Look-ups in named tables: a row name and a column name give one cell, copied from the table.

kap:
,lib,bofilo,devuzek,kuzasol
risupo,176,183,40,158
saf,202,136,93,170
gudusor,54,159,189,201
poneb,41,145,49,122
kiz,80,68,171,143
vogi,41,35,34,33
notub,203,38,137,67

devuzek of poneb = 49
lib of poneb = 41
bofilo of notub = 38
devuzek of risupo = 40
lib of vogi = 41
lib of risupo = 176

gib =
|  | tumenes | livi | gigub | lasukof | vor | donif | gor |
|---|---|---|---|---|---|---|---|
| gegog | -45.067 | -69.660 | -34.460 | -19.066 | -48.655 | -77.117 | -66.145 |
| goli | -30.716 | -79.016 | 45.073 | 28.052 | 21.839 | -73.257 | -44.022 |
| gigos | -39.174 | -46.519 | 63.344 | -59.520 | 35.898 | -22.281 | -6.989 |
| fivizol | -44.858 | 20.422 | 92.434 | -41.519 | 35.133 | -43.688 | -6.980 |
| risul | 73.310 | 90.705 | -2.437 | -30.966 | 44.398 | 81.311 | -4.052 |

gegog, tumenes: -45.067
gigos, gigub: 63.344
risul, donif: 81.311
goli, lasukof: 28.052
goli, tumenes: -30.716
fivizol, tumenes: -44.858
gegog, vor: -48.655

sepu =
	pigivo	miveb	dupezel	duz
zovizib	-1.0	3.8	3.5	2.8
sil	0.5	-2.2	-0.7	-1.0
velev	-3.7	1.6	0.1	2.3
dev	-3.0	-5.2	3.0	2.4
bek	-1.2	5.2	-0.2	-4.0
nanoril	0.4	2.3	-3.3	-5.2
rerume	4.1	-1.4	-1.2	-1.2
lud	-5.1	-5.1	1.4	0.2
tafov	-3.1	4.8	-0.6	-4.8
vusegar	-0.1	2.9	-2.8	2.3
bep	3.6	3.7	-2.6	5.3
dosoga	-4.1	-5.0	1.9	0.6
gos	4.2	-2.6	-0.1	-0.6

duz of nanoril: -5.2
duz of zovizib: 2.8
pigivo of bek: -1.2
miveb of gos: -2.6
miveb of nanoril: 2.3
duz of gos: -0.6
miveb of dosoga: -5.0
dupezel of bep: -2.6
pigivo of zovizib: -1.0
dupezel of lud: 1.4
dupezel of tafov: -0.6
duz of velev: 2.3
miveb of bek: 5.2
dupezel of bek: -0.2
dupezel of zovizib: 3.5
duz of sil: -1.0
dupezel of nanoril: -3.3
duz of rerume: -1.2
dupezel of vusegar: -2.8

gurir:
         vor  dun  maf  vebin  doz  rig  kos  tor
ragolu    71   38   42    205   46   52   40   37
nev       55   50  147     95   44   27   51   60
vafakap   37  143  193     23  114  120   52  127
gen       49  241  252     32   64  158   37  199
pepafo    93   39  167     37   49  107   53   81

What is the maf of nev in gurir? 147
What is the maf of vafakap in gurir? 193
What is the rig of nev in gurir? 27
What is the doz of ragolu in gurir? 46
What is the maf of pepafo in gurir? 167
What is the rig of pepafo in gurir? 107
What is the tor of gen in gurir? 199

tibug:
         sufelup     fil     gon  tarivot  sutupum     pur     tun
gisupa      7215  -66052   33744   -31506    11903   80036    7369
fusize      8410  -63636    1583    -7381   -13490   83738   16293
fuzu      -59390   25741   36952   -47514    23447   51550   71314
mur       -16181  -33729   48590    15975    38860   28509   49649
nid        67223   74924  -30369    90803    79495  -20010   47007
gub       -32709   25831   33373    59578   -36971   51853  -64886
kobesaf   -19640   18656   22338   -51971   -48874   26817  -44724
nagu      -72595   41697   63009    64248     4017   -5409   14062
kemi       51434  -58091   18274      921     9469   74827   26816
sud       -42152   44885   16801   -59149    27739   59253   64857
kidegaz    40061   64704  -28830   -28201    84217  -65402   33919
sokom      67829  -67450  -42514     -852   -32710    7396  -57147

What is the tun of mur in tibug?
49649
What is the tun of nid in tibug?
47007
What is the tarivot of sud in tibug?
-59149
What is the sufelup of kobesaf in tibug?
-19640
What is the sufelup of nagu in tibug?
-72595
What is the sufelup of gub in tibug?
-32709
What is the gon of gub in tibug?
33373
What is the pur of kemi in tibug?
74827
What is the tarivot of sokom in tibug?
-852
What is the sufelup of kidegaz in tibug?
40061
What is the sutupum of fusize in tibug?
-13490

